Each row below holds a small network's activations on one input, seen along a few directions.
Each table varies a few parts of the input and shows all the possible inputs, shuffled.
Descriptions start from the smaller parts, as in this example, which fits no table here: one of 3 separate values, together with either a single point or one of 9 places along a line or (one of 4 places along a line, together with one of 5 places around a ring).
Shared parts are said once, and a part with two or three values counts as separate values.

Other details of the inputs vary at random and push rows far along three fixed directions, the same in every table; ignore that.

A family of inputs:
r1: [-3.56 -2.00  0.28 -3.52 -3.88 -5.33 -1.24  2.16 -1.98  0.04  4.25 -1.03
  1.10]
r2: [-2.70 -2.19 -0.33 -2.00 -1.01  0.18 -1.30  0.88 -1.86 -0.40  3.20 -0.85
  0.07]
r3: [-3.44 -2.48  1.75 -3.35  4.09  4.06 -3.68 -0.80 -2.13 -3.92  2.70  0.86
 -0.37]
r4: [-1.98  1.19 -7.41  5.34  0.87  1.37 -0.44 -0.63  1.77  3.53 -2.84 -1.48
  0.24]
r5: [ 3.81  1.11  3.87 -0.06  1.89  5.51 -1.24 -3.22  1.35 -0.87 -3.08  4.84
 -0.59]
r6: [-3.11  0.13 -2.84  0.36 -2.73 -5.13 -0.35  1.65 -0.30  3.14  2.54 -2.04
  1.49]
r7: [ 2.79  0.55  3.90 -1.49 -0.44 -1.11 -1.78 -1.42  0.86 -1.22 -2.15  3.90
  2.10]
r8: [ 5.40  3.16  3.07  0.94 -2.03 -5.05  4.46  1.48  2.21  1.60 -2.08  0.80
  1.07]
r9: [-1.06 -0.25 -0.65 -1.51  3.61  4.06  1.81  0.18 -1.16 -2.64  2.28 -1.76
 -2.55]
r10: [ 4.13  2.18  5.41 -2.67 -2.05 -3.49  3.63  0.76  1.14 -1.06  0.72  1.71
  0.21]
r11: [ 3.81  1.26  1.84  2.10  2.34  3.01 -1.82 -2.10  2.20  0.20 -4.64  4.95
  0.56]
r12: [ 2.52 -0.32  2.46 -3.02 -7.24 -4.02  0.31 -0.66  0.60 -0.75 -1.07  2.68
  2.25]
r13: [ 3.68  2.49  1.27  0.88 -4.45 -2.31  1.06 -1.29  1.97  3.36 -2.21  2.62
  0.99]
r14: [ 2.17 -0.72  5.79 -3.83  2.07  4.75 -3.27 -2.99  0.18 -4.45 -0.85  6.19
 -0.29]
r15: [-1.62 -1.73  0.29 -4.12 -3.74 -5.22  2.64  1.41 -1.93 -3.12  3.38 -4.58
 -0.61]
r16: [-1.35 -0.72  1.29 -3.61 -2.60 -5.53  2.64  1.87 -1.68 -1.35  4.93 -4.40
 -0.97]
r17: [-0.99  1.25 -4.78  6.87  3.34  0.87 -0.44  1.08  0.89  4.67 -2.46 -1.90
  0.28]
r18: [-1.11 -0.76  1.97 -1.98  1.98 -1.18  1.72  1.34 -1.23 -2.13  3.68 -3.50
 -1.85]
r19: [-0.33 -1.07  0.51  0.16  5.98  3.50  0.72  0.17 -1.14 -3.11  0.69 -3.13
 -2.47]
r20: [-0.86 -0.45 -2.34  3.92  3.99  3.74 -1.02  0.42 -0.28  2.07 -2.09 -1.18
 -0.53]
r21: [-3.11 -2.75  2.91 -4.08  3.19  4.21 -3.47 -0.60 -3.06 -4.74  3.07  0.65
 -0.81]
r22: [-3.02 -1.20 -4.76  1.53  0.11  1.48 -1.47 -0.01 -0.17  0.37 -0.82 -0.90
 -0.24]
r23: [-1.04  1.28 -4.67  6.98  1.70  0.06  0.71  1.83  1.83  6.62 -0.69 -1.66
  0.15]
r24: [-1.78 -1.52 -1.96  2.80  2.62  1.33 -1.15  1.81 -0.74  1.74 -0.01 -1.55
  0.38]
r25: [ 3.57  1.73 -0.51  1.44 -3.46  0.99  0.58 -2.53  2.12  1.32 -4.75  2.74
  0.57]
r26: [-2.77  0.17 -2.52  0.68 -3.22 -4.73  0.05  1.83 -0.88  3.09  2.51 -2.46
  0.97]
r27: [ 4.80  3.05 -0.15  0.80 -2.80 -1.16  4.49 -1.09  2.66  0.15 -3.32  1.30
 -0.14]
r28: [-2.85 -1.41 -3.68  0.44  1.88  5.12 -2.16 -1.50 -1.22 -2.11 -0.88 -0.81
 -1.00]
Description of these inputs: one of 4 places along a line, together with either one of 2 separate values or one of 5 places around a ring.
The inputs of r22 and r11 match in every part but the place on the line of 4. If r25 is changed in the same way as r22 into r11, which row does it become?
Answer: r20
List by row number the other rows that have the place on the line of 4 in common with r14.
Answer: r3, r5, r10, r18, r21, r23
List by row number the other rows that have the place on the line of 4 in common with r1.
Answer: r2, r6, r9, r13, r16, r26

A family of inputs:
r29: [-0.52 -0.66 -0.13 -0.86  3.99  3.87  0.50 -0.36 -0.58 -3.17  0.41 -0.68
 -1.94]
r30: [ 3.92  0.59  7.82 -5.13 -3.26 -3.93 -0.73 -0.85  0.18 -3.01 -0.11  4.75
  2.42]
r31: [-1.05  0.63 -2.87  1.56  0.25  2.73  0.08 -0.92  0.54  1.48  0.20 -0.27
 -1.08]
r32: [-0.94 -1.19  0.77 -0.49  4.18  4.43 -1.42  0.03 -1.37 -1.80  0.54  0.33
 -0.77]
r33: [ 0.22  1.28 -4.26  5.46 -0.62 -0.73  0.35  0.39  1.58  5.07 -2.42 -1.01
  0.38]
r34: [-1.96 -2.11  2.04 -3.29 -0.35 -1.36  0.44  2.19 -2.17 -2.35  3.14 -1.50
 -0.14]
r35: [-0.45  0.49 -3.10  1.40  0.72  1.52  0.79 -0.87  0.30 -0.06 -1.32 -1.69
 -1.03]
r36: [-1.62 -1.65 -0.73 -0.93  2.19  4.55 -2.13 -0.78 -1.47 -2.03 -0.10  0.71
 -0.36]
r37: [ 4.67  2.59  6.46 -2.75 -4.73 -5.48  0.19 -1.26  2.09  0.72 -0.06  5.07
  2.16]
r38: [-0.91 -1.24 -1.25 -1.19  2.03  4.14 -0.67 -1.78 -0.92 -3.52 -0.20 -0.94
 -1.79]
r39: [-0.50 -0.16 -2.67  2.21  0.38  2.06  0.11 -0.46  0.17  0.90 -1.16 -1.19
 -0.73]
r40: [-1.50 -0.12 -2.81  2.30  1.45  1.36 -1.45 -0.02  0.52  1.14 -1.31  0.40
  0.33]
r41: [-0.56  0.34 -3.39  1.38  0.73  1.56  0.98 -0.35  0.60 -0.22 -1.15 -1.03
 -0.99]
r42: [-1.53  0.08  0.35 -0.91 -2.13 -3.70  1.54  2.01 -0.66  1.73  3.64 -2.03
 -0.03]
r43: [-0.98  1.06 -1.25  2.62 -2.58 -7.98  1.36  3.73  0.85  4.81  1.00 -1.91
  2.12]
r44: [-0.01  0.66 -1.44  2.32  2.28  1.72  1.25  0.76  0.21  1.15 -0.40 -1.22
 -0.60]
r45: [-1.52  0.96 -3.02  2.48 -4.04 -7.19  0.60  2.50  0.61  4.61  0.19 -1.76
  2.60]
r46: [-1.56 -0.85  0.44 -0.29 -1.55 -4.53  0.65  3.32 -0.98  1.77  2.23 -1.61
  1.02]
r47: [-1.41 -0.32 -1.71 -1.49  1.95  4.80 -0.61 -2.20 -0.42 -2.63  1.01 -0.11
 -2.16]
r48: [ 6.03  2.18  2.82  0.00 -2.83  1.42  0.79 -3.34  2.91 -0.34 -4.61  5.09
  0.69]
r49: [-1.37 -1.50 -0.66 -1.05  1.77  4.73 -1.16 -1.22 -1.37 -2.52 -0.31 -0.37
 -1.15]
r50: [-1.85 -0.85  1.57 -3.99 -0.46 -1.68  0.88  0.69 -1.61 -2.41  4.45 -1.83
 -1.07]
r51: [-0.21  1.45 -4.12  5.33 -0.28 -1.61 -0.33  0.14  1.82  4.61 -2.39 -0.79
  0.83]
r52: [-1.37 -1.07  0.57 -0.26 -1.55 -4.56  0.49  2.96 -0.96  1.84  2.34 -2.03
  1.05]
r53: [-1.16 -0.29 -0.09 -0.89 -2.86 -6.92  2.52  2.82 -0.92  0.77  2.93 -4.23
  0.29]
r54: [-1.86 -2.02  2.53 -3.50 -0.56 -1.62  0.25  1.74 -2.57 -2.29  3.10 -2.17
 -0.12]
r55: [ 6.23  2.59  2.32 -0.53 -2.57  0.79  1.37 -3.78  3.15 -1.34 -4.57  4.50
  0.23]
r56: [ 0.53 -0.01 -1.13  1.20  5.72  6.29  0.33 -1.66  0.43 -2.36 -1.12 -0.45
 -2.46]
r57: [-0.37  1.76 -4.27  5.32 -0.12 -1.48 -0.18  0.20  1.78  4.85 -2.68 -0.78
  0.97]
r58: [-2.46 -1.65  2.39 -3.49 -0.51 -1.49 -0.95  1.46 -2.15 -0.84  4.60 -0.64
 -0.09]
r59: [-1.95 -1.10 -0.85 -0.97  1.87  4.94 -2.35 -1.50 -0.93 -1.06  1.13  1.14
 -1.13]
r60: [-0.69  2.39 -4.54  5.01 -0.47 -1.10 -0.24 -0.27  2.33  5.52 -1.15  0.07
  0.52]
r61: [ 5.80  2.29  3.34  0.12 -2.53  1.15 -0.41 -3.36  2.44  0.36 -4.95  5.64
  1.13]
r62: [-1.47 -1.59 -1.11 -0.87  1.87  4.85 -0.94 -0.72 -0.99 -2.54 -0.23  0.25
 -1.14]
r63: [ 5.66  1.69  6.10 -2.50 -5.13 -4.81  2.18 -0.48  1.77 -0.20 -1.28  3.43
  1.71]
r64: [ 6.92  2.74  4.69  0.48 -1.17  0.98  1.42 -2.76  2.78 -0.17 -4.01  4.51
  0.13]
r65: [-1.47 -0.76  0.82 -0.38 -1.44 -4.37  0.38  2.76 -1.36  1.76  2.08 -2.24
  0.94]
r66: [-1.34 -1.30 -1.13 -0.93  1.92  4.88 -0.94 -0.97 -1.23 -2.56 -0.17 -0.02
 -0.88]
r67: [-2.42 -2.37  2.46 -3.07  0.55 -2.25 -1.64  1.71 -2.02 -2.08  3.16 -0.97
  0.79]
r68: [ 0.61  2.44 -5.37  4.57 -0.58 -0.97  2.45  0.06  2.04  3.44 -2.45 -1.84
 -0.12]
r69: [-2.00 -1.44  1.55 -4.15 -1.53 -4.39  1.52  2.37 -2.35 -2.68  3.99 -3.07
  0.20]
r70: [ 5.31  1.24  6.38 -1.81  0.80  2.00 -1.64 -3.30  1.57 -2.76 -2.95  5.72
  0.56]
r71: [-1.93 -2.47  2.58 -2.87 -0.11 -1.75 -1.06  1.86 -2.54 -1.61  3.18 -1.54
  0.17]
r72: [-2.52 -2.02  2.64 -3.12  0.54 -2.29 -1.69  1.59 -2.38 -2.01  2.91 -1.25
  0.73]
r73: [ 0.80  2.24 -5.64  7.21  1.07  1.64  0.69  0.07  2.76  5.79 -4.07  0.32
  0.08]
r74: [-1.92 -1.81 -0.83 -0.45  2.86  4.05 -2.94 -1.24 -0.77 -2.14 -0.31  0.79
 -0.26]
r75: [-0.44 -0.59  0.33 -1.06  3.90  3.76  0.27 -0.85 -0.98 -3.16  0.36 -1.34
 -1.96]
r76: [-0.88 -0.57 -2.63  2.24  0.92  2.00 -0.92 -0.08  0.23  1.56 -1.12 -0.20
 -0.04]
What is each input in this table made of?
Answer: one of 2 separate values, together with one of 4 places along a line, together with either a single point or one of 5 places around a ring
The inputs of r41 and r29 match in every part but the choice among 2 separate values. If r49 is changed in the same way as r41 into r29, which row does it become?
Answer: r54
The inputs of r70 and r51 match in every part but the choice among 2 separate values. If r30 is changed in the same way as r70 into r51, which row does it become?
Answer: r45
Change only the place on the line of 4 in r76. List by row number the other rows that result.
Answer: r48, r55, r74
List by row number the other rows that have the choice among 2 separate values and the place on the line of 4 in common with r53.
Answer: r29, r50, r56, r69, r75
Change only the choice among 2 separate values in r48. List by row number the other rows that result.
Answer: r63
Change only the place on the line of 4 in r45. List by row number the other rows that result.
Answer: r36, r66, r68
Start at r71 and move only the place on the ring of 5, one step at a time. The first step leads to r65. Which rows follow, in order?
Answer: r32, r46, r52
